These are the activations of a small network on made-up records, seen along a few directions, one row for each record.
After each row come some of the record's fields: H, L, C, V, M, G, S.
A field that a record lacks is written missing.
The largest differences between rows may come from other fields.
In the rows, zero is written as 500.
Random noise pushes rows far along 20 fixed directions. That doesn't count. These rows show it; they differ only by the noise:
599  461  419  541  512  375  487  505  444  414  673  502  622  597  497  469  357  516  695  441  424  604  560  467  401  678  479  314  638  516  446  553  607  586
452  424  438  638  397  406  665  589  584  497  829  627  423  517  541  204  552  544  562  571  454  480  500  473  452  689  511  565  494  535  560  429  588  649
604  533  635  260  261  439  480  597  492  389  551  167  341  314  289  345  571  761  566  603  427  535  279  715  689  360  480  560  509  514  659  408  480  604
596  518  634  326  427  441  484  418  555  675  597  469  517  580  351  625  496  396  727  813  644  258  511  438  416  412  526  415  489  626  766  614  600  568
531  388  374  166  507  473  674  424  509  505  629  413  525  602  543  542  715  361  431  622  433  374  539  680  635  189  690  628  568  311  729  486  282  799
485  605  659  448  524  486  497  351  440  516  564  628  510  630  588  561  332  496  387  701  759  320  358  532  422  496  526  632  563  723  456  445  593  382
450  774  336  582  555  548  535  418  351  441  585  503  507  205  430  805  453  745  358  358  455  639  583  565  628  530  516  693  582  477  392  408  463  431
584  501  628  495  693  300  521  448  497  413  674  218  415  441  449  450  431  553  391  528  472  519  632  554  683  413  555  554  650  532  598  438  615  523
555  507  580  483  688  428  694  290  277  368  469  460  514  713  454  419  477  511  472  489  494  663  640  378  432  662  526  492  476  606  211  407  591  463
493  473  612  600  474  482  495  523  330  563  415  505  655  369  556  574  476  381  400  506  408  261  649  525  570  435  413  381  585  643  278  595  333  506
570  600  354  671  417  652  629  684  560  616  355  525  333  144  405  500  654  598  507  389  481  413  468  525  573  551  455  413  277  560  514  375  206  463
764  472  406  528  534  493  368  454  543  446  363  291  493  608  457  517  653  443  528  422  292  742  513  413  408  492  676  472  506  338  578  449  580  585
528  571  442  723  355  387  482  591  634  560  664  624  513  363  575  438  627  418  506  669  518  334  369  422  436  537  584  701  564  546  638  388  567  566
666  386  444  428  283  531  567  363  528  522  641  234  475  587  617  334  480  546  356  449  398  397  483  490  737  506  568  587  503  407  463  471  468  593
618  565  568  385  594  478  545  461  425  606  417  305  535  449  416  532  550  456  380  514  515  417  585  428  694  518  503  595  308  651  667  517  493  547
424  441  649  384  529  468  875  281  398  486  841  535  257  602  477  367  477  465  389  573  568  482  684  528  580  457  530  592  501  403  436  355  439  648
548  311  472  632  507  487  353  505  575  453  274  453  540  635  621  374  645  506  544  519  418  397  502  390  479  359  618  447  705  514  320  582  527  376
650  449  609  641  756  290  362  572  657  503  501  583  510  426  599  471  489  445  441  542  516  583  587  613  327  465  514  427  653  753  432  468  699  507
645  565  473  655  599  394  521  496  429  502  583  723  574  451  708  585  396  271  413  370  630  539  498  421  451  541  512  539  598  497  422  394  428  574
498  455  423  504  505  366  692  545  550  498  665  599  308  328  349  434  615  626  695  612  464  583  518  632  410  443  536  430  585  487  536  360  487  613
221  484  417  476  516  539  632  453  565  428  634  680  400  430  508  415  442  410  451  364  650  398  513  538  563  531  404  619  522  365  415  271  378  493
500  460  467  289  663  543  681  417  427  456  466  587  335  734  380  483  360  368  626  459  616  523  424  577  353  564  541  271  401  386  668  333  331  558

567  519  472  380  328  558  501  480  699  476  565  439  375  468  432  466  577  809  568  390  253  543  584  537  570  590  554  504  496  486  549  612  568  617 -> (H h2; L l1; C c1; V v1; M m4; G g1; S s1)
438  610  482  574  819  304  459  615  754  589  570  614  650  368  578  579  567  252  479  571  758  276  621  378  558  486  479  664  471  731  770  532  603  464 -> (H h1; L l5; C c2; V v2; M m4; G g1; S s2)
427  339  671  777  705  379  494  494  555  711  395  514  230  302  431  364  418  451  406  550  642  515  580  434  521  437  401  450  451  599  476  354  680  266 -> (H h1; L l1; C c1; V v2; M m2; G missing; S s2)
795  510  572  577  617  443  478  552  525  550  618  508  454  661  743  502  266  495  463  471  668  369  449  454  559  506  604  369  607  624  704  644  456  479 -> (H h1; L l5; C c1; V v1; M m1; G missing; S s2)
218  312  365  590  708  405  446  578  514  433  566  712  553  638  687  365  303  418  423  452  485  434  451  661  429  525  502  441  689  473  517  481  519  437 -> (H h2; L l5; C c2; V v1; M m4; G g1; S s2)
498  489  184  553  554  586  445  402  334  559  293  593  719  473  667  706  544  453  400  474  686  639  361  405  530  390  533  745  511  432  254  430  513  329 -> (H h1; L l5; C c2; V v1; M m5; G missing; S s2)
647  466  503  620  480  527  462  573  507  544  682  507  428  652  556  476  447  579  642  480  506  615  558  300  486  559  581  429  522  446  693  697  612  544 -> (H h2; L l1; C c1; V v1; M m4; G g1; S s1)
590  513  631  393  482  384  611  458  699  336  643  508  360  615  514  408  717  501  626  661  554  542  510  442  406  343  644  610  639  438  474  441  591  614 -> (H h2; L l1; C c2; V v2; M m5; G missing; S s1)
497  375  538  365  297  611  497  613  470  547  201  540  291  457  428  285  466  620  626  307  502  503  219  490  617  528  407  399  336  429  575  455  331  480 -> (H h1; L l5; C c1; V v1; M m4; G g2; S s2)
544  637  761  341  524  507  543  469  264  507  580  457  460  436  455  582  329  543  354  370  573  586  567  467  733  519  425  617  413  511  630  578  462  595 -> (H h1; L l1; C c1; V v2; M m4; G g1; S s2)
429  479  355  649  619  563  349  444  432  438  466  476  621  621  553  667  462  281  473  543  520  591  505  495  310  374  567  474  616  309  439  428  506  383 -> (H h2; L l1; C c1; V v2; M m6; G missing; S s2)
522  602  654  393  494  584  382  406  513  393  416  211  478  512  292  583  552  570  599  471  531  595  598  421  570  431  451  430  472  466  431  569  547  379 -> (H h2; L l1; C c2; V v2; M m4; G g2; S s1)
771  352  695  402  258  456  484  488  486  665  543  522  593  560  755  450  463  297  362  363  342  269  579  469  681  472  529  389  537  451  538  745  308  798 -> (H h2; L l1; C c2; V v2; M m4; G g1; S s1)
314  469  631  307  615  282  621  600  545  356  658  640  519  433  528  403  338  487  623  429  680  318  535  590  647  471  356  458  674  561  515  511  452  571 -> (H h1; L l1; C c1; V v2; M m5; G missing; S s2)
448  694  553  492  664  450  515  520  635  430  605  572  430  403  454  601  305  469  509  245  443  505  668  524  495  704  425  378  477  502  619  493  480  579 -> (H h2; L l5; C c2; V v1; M m3; G missing; S s2)
380  425  487  507  413  391  530  322  613  629  439  586  496  349  551  556  619  546  291  534  145  308  652  597  552  464  601  661  634  483  387  477  602  591 -> (H h1; L l1; C c1; V v2; M m5; G missing; S s2)
512  700  430  318  362  717  681  401  546  492  373  729  394  496  478  659  720  332  383  503  506  528  336  604  289  506  599  676  235  360  508  215  230  665 -> (H h2; L l1; C c1; V v1; M m4; G g1; S s1)
400  308  641  387  359  574  304  581  682  475  425  601  481  606  502  471  756  306  507  546  152  531  608  745  231  267  568  318  607  293  525  643  427  760 -> (H h2; L l1; C c2; V v2; M m4; G g1; S s1)
302  506  564  460  775  306  677  579  424  525  601  597  700  451  442  383  700  380  424  758  652  518  644  613  446  538  399  622  326  847  491  514  589  564 -> (H h2; L l1; C c2; V v2; M m3; G missing; S s1)
674  339  631  635  605  473  562  449  405  696  634  409  397  500  620  536  399  337  225  499  323  555  737  630  510  384  559  311  511  406  529  567  469  641 -> (H h1; L l1; C c2; V v2; M m5; G missing; S s2)
446  461  606  512  798  510  466  608  242  347  284  474  488  793  507  429  503  580  489  599  565  594  399  504  472  381  638  440  561  572  608  621  459  341 -> (H h1; L l1; C c1; V v1; M m4; G g1; S s2)
601  634  642  462  494  467  294  509  539  411  494  438  458  614  372  517  322  652  674  488  523  692  384  426  357  672  480  409  505  584  646  579  775  411 -> (H h1; L l5; C c2; V v2; M m2; G missing; S s2)
190  425  420  643  434  597  344  669  529  639  745  545  499  426  458  427  318  388  454  493  573  453  477  543  510  593  314  527  400  375  760  502  581  496 -> (H h2; L l5; C c2; V v1; M m3; G missing; S s2)
447  602  454  568  499  487  561  534  597  370  537  473  442  332  521  507  444  548  450  343  478  391  503  553  626  535  482  492  579  445  425  374  347  457 -> (H h2; L l2; C c1; V v2; M m4; G g1; S s1)
540  417  318  686  336  575  373  578  435  673  511  352  567  381  611  394  458  596  305  527  453  491  314  540  636  525  475  625  392  530  539  487  546  426 -> (H h2; L l5; C c2; V v1; M m3; G missing; S s2)
544  329  357  519  453  497  769  449  366  601  405  532  506  366  571  333  542  625  332  459  478  485  463  647  599  572  428  491  380  616  141  358  338  468 -> (H h1; L l5; C c2; V v2; M m1; G missing; S s2)
469  522  262  535  419  672  573  500  541  397  409  428  652  644  476  502  519  397  675  402  541  353  472  362  453  694  477  323  410  348  360  460  290  403 -> (H h1; L l5; C c2; V v1; M m5; G missing; S s2)
591  374  601  414  532  319  644  575  325  506  704  255  530  396  509  425  288  480  446  631  554  455  457  794  651  379  382  263  546  573  485  479  402  574 -> (H h2; L l1; C c2; V v2; M m5; G missing; S s1)
547  633  665  239  680  671  544  452  798  443  513  436  278  556  452  506  517  426  295  403  735  547  531  687  469  490  475  542  228  510  682  321  417  543 -> (H h2; L l2; C c1; V v2; M m3; G missing; S s1)
559  585  562  531  489  362  547  425  616  451  591  506  536  555  625  344  333  567  376  530  522  348  371  546  510  749  513  568  501  745  443  416  638  442 -> (H h1; L l1; C c2; V v2; M m4; G g1; S s2)
278  646  362  489  556  784  676  765  442  305  651  467  489  519  437  408  467  634  634  397  799  539  443  536  576  607  316  415  260  556  484  523  237  369 -> (H h2; L l1; C c2; V v2; M m4; G g2; S s1)
510  315  449  423  585  286  420  435  666  537  564  346  469  386  468  484  453  546  546  503  360  470  612  603  613  358  513  481  724  506  553  495  677  544 -> (H h2; L l1; C c1; V v1; M m4; G g2; S s1)
434  323  548  770  584  563  451  599  692  621  400  608  210  442  554  249  418  447  314  479  536  487  393  657  364  528  461  380  403  528  501  281  504  353 -> (H h1; L l1; C c1; V v1; M m2; G missing; S s2)
478  400  729  524  414  407  495  383  309  638  420  789  370  555  583  470  422  665  403  491  213  525  579  468  478  495  601  508  660  567  437  684  605  586 -> (H h2; L l1; C c1; V v2; M m2; G missing; S s2)
543  606  461  485  852  471  748  597  267  321  462  442  450  442  383  484  661  501  413  477  516  887  573  641  424  488  520  524  347  566  437  290  367  547 -> (H h1; L l1; C c1; V v2; M m1; G missing; S s2)

Which values does each new row have?
613  621  368  417  442  548  375  425  743  594  616  424  722  666  577  620  556  379  432  660  522  385  431  502  386  625  607  635  346  608  753  577  674  569 -> (H h2; L l1; C c2; V v2; M m4; G g1; S s1)
661  615  513  193  502  574  521  402  544  399  471  316  448  624  408  562  483  520  584  479  727  606  361  512  567  442  520  540  378  429  621  421  460  492 -> (H h1; L l1; C c1; V v1; M m4; G g1; S s2)
638  483  555  571  617  364  726  523  438  669  587  670  317  269  478  581  425  415  593  539  647  583  572  564  445  398  445  303  463  554  490  394  384  556 -> (H h2; L l1; C c1; V v2; M m4; G g1; S s2)
659  551  311  368  416  503  633  396  293  512  527  557  512  582  586  535  718  395  322  454  327  876  360  472  502  482  711  848  342  233  656  358  446  800 -> (H h2; L l5; C c2; V v1; M m4; G g1; S s2)
745  541  629  555  556  215  458  494  389  729  646  516  352  243  487  675  260  635  556  545  504  560  512  502  656  404  550  421  671  596  789  625  633  541 -> (H h2; L l5; C c2; V v1; M m4; G g1; S s2)
657  520  535  816  460  756  472  573  618  596  685  420  407  458  658  553  615  636  437  530  645  537  733  363  529  344  515  473  505  547  324  701  496  351 -> (H h1; L l1; C c1; V v2; M m1; G missing; S s2)
286  570  355  410  500  638  533  291  693  456  669  343  423  496  451  574  483  757  273  653  424  344  533  790  507  471  580  672  563  572  434  376  597  350 -> (H h2; L l1; C c2; V v2; M m1; G missing; S s1)
402  605  507  370  306  555  557  430  686  239  543  474  427  495  501  446  493  694  635  400  541  424  421  498  529  544  455  556  628  418  226  378  485  419 -> (H h2; L l1; C c1; V v2; M m5; G missing; S s2)
692  604  682  660  667  552  528  455  495  498  470  230  370  502  373  511  614  546  458  618  549  746  692  377  403  514  494  448  314  641  361  472  681  353 -> (H h2; L l5; C c2; V v1; M m5; G missing; S s2)
691  289  441  455  348  553  642  365  418  525  524  608  645  786  755  304  508  437  561  415  623  530  525  284  490  596  444  485  472  543  84  574  487  547 -> (H h1; L l5; C c1; V v1; M m1; G missing; S s2)
311  329  713  705  476  563  269  640  286  613  443  432  430  476  496  347  408  502  257  543  343  495  499  591  572  387  448  466  543  479  606  632  541  416 -> (H h1; L l1; C c2; V v2; M m1; G missing; S s2)
357  617  700  503  407  642  427  546  588  552  423  591  197  350  255  554  597  657  649  507  452  568  566  446  415  447  456  486  422  492  603  531  553  438 -> (H h2; L l1; C c1; V v2; M m4; G g2; S s2)
563  488  309  198  599  444  598  256  547  465  585  545  678  709  492  734  447  566  715  564  647  509  567  489  422  492  549  483  627  496  395  547  620  511 -> (H h1; L l5; C c1; V v1; M m5; G missing; S s2)
376  524  531  339  290  483  627  525  415  438  659  400  458  492  444  336  430  416  493  554  517  354  304  574  648  540  436  587  401  384  674  365  351  605 -> (H h2; L l5; C c2; V v1; M m4; G g1; S s2)
500  651  545  362  445  520  651  481  476  612  405  796  374  327  437  692  589  633  538  601  468  431  467  619  403  443  551  523  459  638  526  479  403  581 -> (H h2; L l1; C c1; V v2; M m5; G missing; S s2)
339  517  583  281  717  557  692  461  632  274  507  369  609  748  465  364  535  567  569  645  706  208  639  603  478  525  419  360  453  826  239  558  427  360 -> (H h2; L l1; C c2; V v2; M m3; G missing; S s1)
416  395  437  685  503  452  405  331  512  565  539  661  450  549  620  554  261  368  422  453  515  430  459  450  409  530  535  506  697  353  419  362  593  384 -> (H h2; L l1; C c1; V v1; M m4; G g1; S s1)
